Look-ups in named tables: a row name and a column name give one cell, copied from the table.

Togaro =
	Mig	Dek	Rederez	Vik	Tup	Fuli	Zivoso	Dil	Sevofis	Durog
Relura	6.17	3.87	1.63	6.31	4.97	4.99	5.03	4.98	7.95	1.83
Sugegaz	5.09	4.62	3.81	5.08	5.85	5.05	5.39	5.88	6.25	5.71
Nubokor	5.79	3.83	1.97	6.09	4.98	4.99	5.03	4.97	7.98	2.36

Vik of Nubokor = 6.09
Rederez of Nubokor = 1.97
Dil of Relura = 4.98
Rederez of Sugegaz = 3.81
Tup of Relura = 4.97
Tup of Sugegaz = 5.85
Dek of Nubokor = 3.83
Tup of Nubokor = 4.98
Dek of Relura = 3.87

Table Dula
fields: Mago, Revu, Gilari, Rinas, Vubati, Kelu, Tarok, Muf, Tusunom, Bakin
Fune: [326, 287, -177, -50, 187, 157, 423, 734, 312, 177]
Zapebus: [-41, 416, 192, 332, 90, 657, -145, -8, -268, 44]
Zav: [337, 600, 367, 503, 466, 239, -12, -358, 166, 634]
Tusorik: [-106, 391, 252, 263, 18, 769, -102, -133, -415, 69]
Tuset: [181, 283, 216, 421, 265, 364, 172, 213, 278, 213]
Kugezil: [293, 244, 223, 288, 278, 170, 213, 304, 328, 280]
Nenin: [406, -180, 405, -125, 339, 98, 691, 576, 213, 99]
Kis: [-254, 412, 423, 545, -22, 479, -76, -92, 582, 392]
Nelezor: [-206, 404, 565, 834, 5, 395, -320, -65, 424, 476]
Doko: [368, 7, 90, 19, 291, 254, 608, 660, 321, 34]
Mubek: [324, -109, 417, 26, 272, 410, 733, 258, 248, -45]
Vulak: [457, 499, 561, 756, 126, 112, -311, 71, 317, 36]
Fafo: [297, 838, 356, 325, 257, 160, 165, -592, 181, 458]
Gasi: [557, -412, -547, -594, 847, 524, -767, -551, 989, -114]

What is the Vubati of Fune in Dula?
187
What is the Bakin of Tusorik in Dula?
69
What is the Revu of Gasi in Dula?
-412
What is the Tarok of Mubek in Dula?
733
What is the Tarok of Zav in Dula?
-12
What is the Tusunom of Tuset in Dula?
278
What is the Tusunom of Fune in Dula?
312
What is the Muf of Zav in Dula?
-358
What is the Tusunom of Tusorik in Dula?
-415
What is the Muf of Mubek in Dula?
258
What is the Mago of Tuset in Dula?
181
What is the Mago of Zapebus in Dula?
-41
Row with the largest Tusunom: Gasi

Table Vor
,Fepeke,Buza,Bivip,Zur,Mir,Vofe,Lizom
Tizoge,91,113,92,87,137,79,94
Relun,159,123,166,130,146,133,161
Zenebe,108,90,101,148,44,192,102
Bas,116,75,121,95,117,127,119
Zes,88,99,85,104,98,116,87
Segimen,109,171,103,134,133,91,108
Bosafu,145,148,150,121,167,95,148

What is the Buza of Zenebe in Vor? 90
What is the Bivip of Zenebe in Vor? 101
What is the Fepeke of Relun in Vor? 159
What is the Lizom of Relun in Vor? 161
What is the Vofe of Relun in Vor? 133
What is the Bivip of Bas in Vor? 121
What is the Vofe of Bas in Vor? 127
What is the Mir of Bas in Vor? 117
What is the Zur of Relun in Vor? 130
What is the Mir of Relun in Vor? 146
What is the Mir of Segimen in Vor? 133
What is the Buza of Zes in Vor? 99
What is the Vofe of Segimen in Vor? 91
What is the Buza of Relun in Vor? 123
What is the Zur of Zenebe in Vor? 148
What is the Fepeke of Bas in Vor? 116
Which row has the largest Mir? Bosafu

Table Fod
         Rimize  Legaro  Bot  Vopomir  Gol
Digenal       9      58   32      855   21
Kuzot       111     142  131      757  120
Pega        641     618  614      265  641
Bedozif     531     518  517      370  528
Tuti        403     402  404      496  396
Tum         766     716  741      153  754
Mupo        327     334  333      562  326
Sagap       624     590  616      290  609
Nekab       577     558  560      326  576

Rimize of Tum is 766
Legaro of Bedozif is 518
Vopomir of Sagap is 290
Bot of Tum is 741
Bot of Pega is 614
Vopomir of Digenal is 855
Gol of Tum is 754
Vopomir of Tuti is 496
Vopomir of Bedozif is 370
Which row has the largest Vopomir? Digenal

Lonut
cols = Tal, Tadug, Kufil, Fegifo, Buzoz, Kida, Tek, Zazuz, Seson, Geru
Kige: [150, 130, 166, 147, 106, 149, 128, 148, 177, 158]
Rafu: [140, 160, 73, 152, 206, 136, 171, 113, 56, 100]
Nobozep: [174, 191, 146, 127, 215, 49, 250, 184, 116, 75]
Ganena: [180, 142, 184, 151, 178, 52, 184, 225, 159, 176]
Vikim: [129, 141, 160, 145, 144, 108, 149, 164, 156, 147]
Sizim: [149, 176, 95, 163, 252, 63, 235, 141, 55, 93]
Vasusev: [237, 159, 180, 126, 158, 76, 179, 184, 165, 115]
Ped: [114, 126, 122, 150, 158, 140, 134, 140, 118, 187]

Ped, Kida -> 140
Nobozep, Fegifo -> 127
Rafu, Geru -> 100
Rafu, Tal -> 140
Vasusev, Seson -> 165
Ganena, Tal -> 180
Nobozep, Kida -> 49
Vasusev, Kufil -> 180
Vikim, Zazuz -> 164
Sizim, Geru -> 93
Vasusev, Geru -> 115
Rafu, Zazuz -> 113
Vikim, Kufil -> 160
Kige, Geru -> 158
Ped, Seson -> 118
Rafu, Kufil -> 73
Vasusev, Zazuz -> 184
Sizim, Tek -> 235
Vasusev, Kida -> 76
Ganena, Tadug -> 142
Row with the largest Buzoz: Sizim

Leki
|  | Baza | Zon | Lan | Kope | Nasizuv | Gozon | Sopip | Todagim | Gib |
|---|---|---|---|---|---|---|---|---|---|
| Filipu | -0.1 | 0.3 | 0.0 | 0.3 | 0.0 | -0.1 | 0.3 | 0.1 | 0.0 |
| Vudifu | 0.4 | 0.3 | 0.4 | 0.3 | 0.3 | 0.3 | 0.3 | 0.3 | 0.4 |
| Guvu | 0.3 | 0.3 | 0.3 | 0.3 | 0.3 | 0.3 | 0.3 | 0.3 | 0.3 |
| Sopub | 0.0 | 0.3 | 0.1 | 0.3 | 0.0 | -0.1 | 0.3 | 0.1 | 0.1 |
| Revat | 0.0 | 0.3 | 0.1 | 0.3 | 0.0 | 0.0 | 0.3 | 0.1 | 0.1 |
| Lesafu | -0.2 | 0.5 | 0.0 | 0.8 | -0.4 | -0.6 | 0.7 | 0.1 | 0.0 |
| Kug | -0.1 | 0.3 | 0.0 | 0.3 | -0.1 | -0.2 | 0.3 | 0.1 | 0.0 |
| Fasoro | 0.0 | 0.3 | 0.1 | 0.3 | 0.0 | -0.1 | 0.3 | 0.1 | 0.1 |
| Petono | 0.4 | 0.3 | 0.4 | 0.3 | 0.3 | 0.3 | 0.3 | 0.4 | 0.4 |
| Rubi | -0.1 | 0.4 | 0.0 | 0.5 | -0.2 | -0.3 | 0.5 | 0.1 | 0.0 |
| Sav | 0.0 | 0.3 | 0.1 | 0.3 | 0.0 | 0.0 | 0.3 | 0.1 | 0.1 |

Gib of Revat is 0.1
Gozon of Guvu is 0.3
Lan of Guvu is 0.3
Kope of Lesafu is 0.8
Gib of Kug is 0.0
Gib of Filipu is 0.0
Gozon of Petono is 0.3
Baza of Vudifu is 0.4
Sopip of Petono is 0.3
Sopip of Kug is 0.3
Baza of Sav is 0.0
Baza of Rubi is -0.1
Nasizuv of Kug is -0.1
Kope of Sav is 0.3
Gozon of Rubi is -0.3
Zon of Rubi is 0.4
Baza of Lesafu is -0.2
Gozon of Fasoro is -0.1
Gozon of Sopub is -0.1
Sopip of Sav is 0.3
Which row has the largest Zon? Lesafu

